These are the activations of a small neural network, seen along a few directions. Each row is one input.
Each table varies a few parts of the input and shows all the possible inputs, shuffled.
A made-up example of a description, with smaller parts first: line(4) and (point or ring(11) or (values(3) and ring(8))).
Shared parts are said once, and a part with two or three values counts as separate values.
(in the rows, 128 means zero)

Other details of the inputs vary at random and push rows far along three fixed directions, the same in every table; ignore that.

Rows:
x1: [133 139 119 123 156  88 154 122 166  93  86]
x2: [ 92 100 192 154 127 151  99 101 111 208 125]
x3: [112 132 125 125 110 107 124 126 116 107 121]
x4: [166 129 118 137 113 193 137 194  92  84 175]
x5: [ 90 113 145 138 138  96 134 107 143 138  99]
x6: [147 155  83  92 157  76 156 119 184 107  87]
x7: [146 114 176 152 158 173 111 118 126 169 111]
x8: [128 153  83 113 123 103 150 163 132  60 155]
x9: [147 124 170 149 167 161 146 137 143 163 121]
x10: [167 132 140 141 128 174 128 158 101  91 135]
x11: [171  98 170 134 141 160 144 117 128 151  85]
x12: [178 156 129 128 112 190 109 179  90  98 169]
x13: [ 93 120 137 133 123  94 129 111 121 129 125]
x14: [147 142 118 122 170  44 156  94 210 140  79]
x15: [ 96 100 159 148 117 159 114 123 114 197 141]
x16: [114 120 164 149 126 159 103 125 103 169 145]
x17: [193 149 114 127 100 188 125 187  84  61 151]
x18: [139 152 129 117 175  93 172 130 191 125 105]
x19: [ 97 118  89 110  81 110 112 108 100 114 135]
x20: [145 112 126 127  83 172 110 144  78 118 139]
x21: [146 169  87 114 136 127 148 175 153  75 152]
x22: [164  99 178 151 188 144 180 131 162 155  87]
x23: [162 121 167 148 179 150 157 141 150 117  98]
x24: [148 110 173 145 159 166 150 137 148 180 119]
x25: [180 120 154 150 144 158 120 135 144 147 122]
x26: [101  90 153 135  86 172  74  97  70 203 142]
x27: [ 96  81 168 150  95 163 112 130  79 180 154]
x28: [172 145 106 104 184 108 164 124 197 112  71]
x29: [103 138 103 118  84 115 126 157  95  90 176]
x30: [ 86  80 181 158 134 164 112  97 120 224 124]
x31: [137 168  72  97 137  90 131 132 161  81 114]
x32: [140 147 106 110 155  33 154  88 205 131  97]
x33: [173 119 172 145 176 149 153 125 146 121  88]
x34: [102 107 150 133  63 179  56 121  52 176 170]
x35: [160 122 151 144 152 161 153 167 134 106 123]
x36: [ 72 139 115 124 105  96 105 116 122 143 144]
x37: [ 78 128 122 125 137  94 127 100 149 151 136]
x38: [166 156  79 111 143 124 174 179 145  50 153]
x39: [ 83 128 101 120 112 113 127 118 130 144 160]
x40: [100 159  82 114  98 117 104 141 107  94 182]
x41: [104 150  93 113 109 110 101 119 115 109 157]
x42: [179 131 163 137 147 153 148 149 128 106 107]
x43: [148 131 156 143 147 166 136 156 133 145 135]
x44: [162 134 132 137 117 173 140 185  93  86 170]
x45: [ 98 135 133 127 141  93 117  91 140 159 111]
x46: [147 168  78 101 127 105 127 135 135  87 132]
x47: [ 89 105 159 139 138  83 130  74 136 163  87]
x48: [ 84 142  82 102 103  86  96  93 122 123 141]
x49: [ 85 131  87 120  90  64  96  87 132 141 153]
x50: [157 136 153 145 160 169 133 153 143 128 120]
x51: [120 104 142 143 101 164 127 157  90 139 156]
x52: [198 116 167 149 181 138 143 112 174 155 104]
x53: [138 145  98 113 126 107 140 133 140  78 106]
x54: [ 71 108 117 127 120  86 139 111 141 145 119]
x55: [103  65 193 146 148 152 100  54 130 241  83]
x56: [ 66 104 149 133 144  71 130  74 147 155 101]
x57: [173 135 168 147 200 152 154 136 176 139  92]
x58: [ 87 139 109 121 114 102 102 111 129 133 130]
x59: [183 120 154 139 150 172 139 140 125 108 101]
x60: [ 80 129  77  99  91  92  98  97 119 136 140]
x61: [169 157  67  97 107 120 151 156 118  50 138]
x62: [ 82 121 106 115  89  81 112  88 104 124 124]
x63: [ 77 153  86 110  84  91  93 120 106 118 156]
x64: [143 162  87 100 135  96 133 131 152  95 113]
x65: [ 92 109 130 124 126  87 124  75 134 140  95]
x66: [140 103 129 130  82 183 101 133  68 123 154]
x67: [ 96 143  85 108  92 115  88 116 102 117 153]
x68: [ 90 121 110  98 126  67 124  72 157 168  93]
x69: [ 82 134  82 118  67  61  89  91 112 142 172]
x70: [116 123 143 144 119 173 111 143 105 149 163]
x71: [167 169  95 116 135 116 159 182 138  42 138]
x72: [178 117 133 133 117 190 129 160 103 105 123]
x73: [154 129 137 141 109 176 130 187  89  96 168]
x74: [142 141 119 105 158  65 168 100 179  99  67]
x75: [164 107 203 152 192 137 168 122 164 152  71]
x76: [166 127 141 140 132 181 141 177 104  92 161]
x77: [ 76 135  90 118  87 113 117 128 107 141 176]
x78: [111 118 127 141  97 184 108 157  95 150 171]
Each input here is: ring(6) and (point or (values(2) and line(6))).
Changing only the ring(6) part turns x26 into x6. The same change can be made to x47. Which row results?
> x3
Which other rows does x18 become when the values(2) part takes its other values? List them by row number.
> x29
Which other rows does x6 become when the line(6) part takes its other values? List them by row number.
> x15, x36, x43, x63, x64
Which other rows does x45 become when the values(2) part takes its other values? List them by row number.
> x47
List by row number the other rows that have the ring(6) part in common with x8.
> x4, x7, x10, x19, x23, x30, x49, x57, x59, x60, x67, x70

Rows:
x79: [139 145  69  84 145  76 160 106 167  80  89]
x80: [134 104 190 158 138 134 124 107 111 154 111]
x81: [112  97 188 161 131 197  85 121 108 219 176]
x82: [150 177  63 101 153  67 129 101 178 115 108]
x83: [ 76  96 188 147 176  96 126  60 164 191  53]
x84: [122 108 100 108 122  82 128  91 143 124 106]
x85: [223 159 125 111 174 152 173 155 175  91  73]
x86: [ 77 120 106 130 114 122 137 129 113 133 153]
x87: [104 117 136 137 143  80 137  95 149 120 100]
x88: [ 72 112  99 106  80 115  90  90 109 147 122]
x89: [119  87 194 156 180 177 145 132 150 197  96]
x90: [182 107 175 157 193 168 185 148 170 140 108]
x91: [103 123 115 136 136  77 168 120 166 134 125]
x92: [ 46 128 116 117  92 100 115 131  99 159 161]
x93: [197 182 119 124 133 172 142 202 108  45 146]
x94: [118 122 124 134  94 173 100 149  61  94 171]
x95: [197 139 169 149 144 175 132 180 121  98 129]
x96: [ 96 124  81  96  64  84 106  96  93 122 151]
x97: [129 125 135 143  88 171 112 177  88 135 190]
x98: [141 149 136 146  98 184  68 151  79 120 186]
x99: [152 165  60  88  91  86 126 145 135  70 136]
What is each input in this table made of?
> values(3) and (point or ring(6))
Changing only the values(3) part turns x81 into x82. The same change can be made to x89. Which row results?
> x88
List by row number the other rows that have the values(3) part in common with x98.
> x80, x83, x87, x93, x94, x95
Start at x97 and move only the ring(6) part, one step at a time. The first step leads to x92. Which rows follow, in order?
> x89, x86, x90, x91
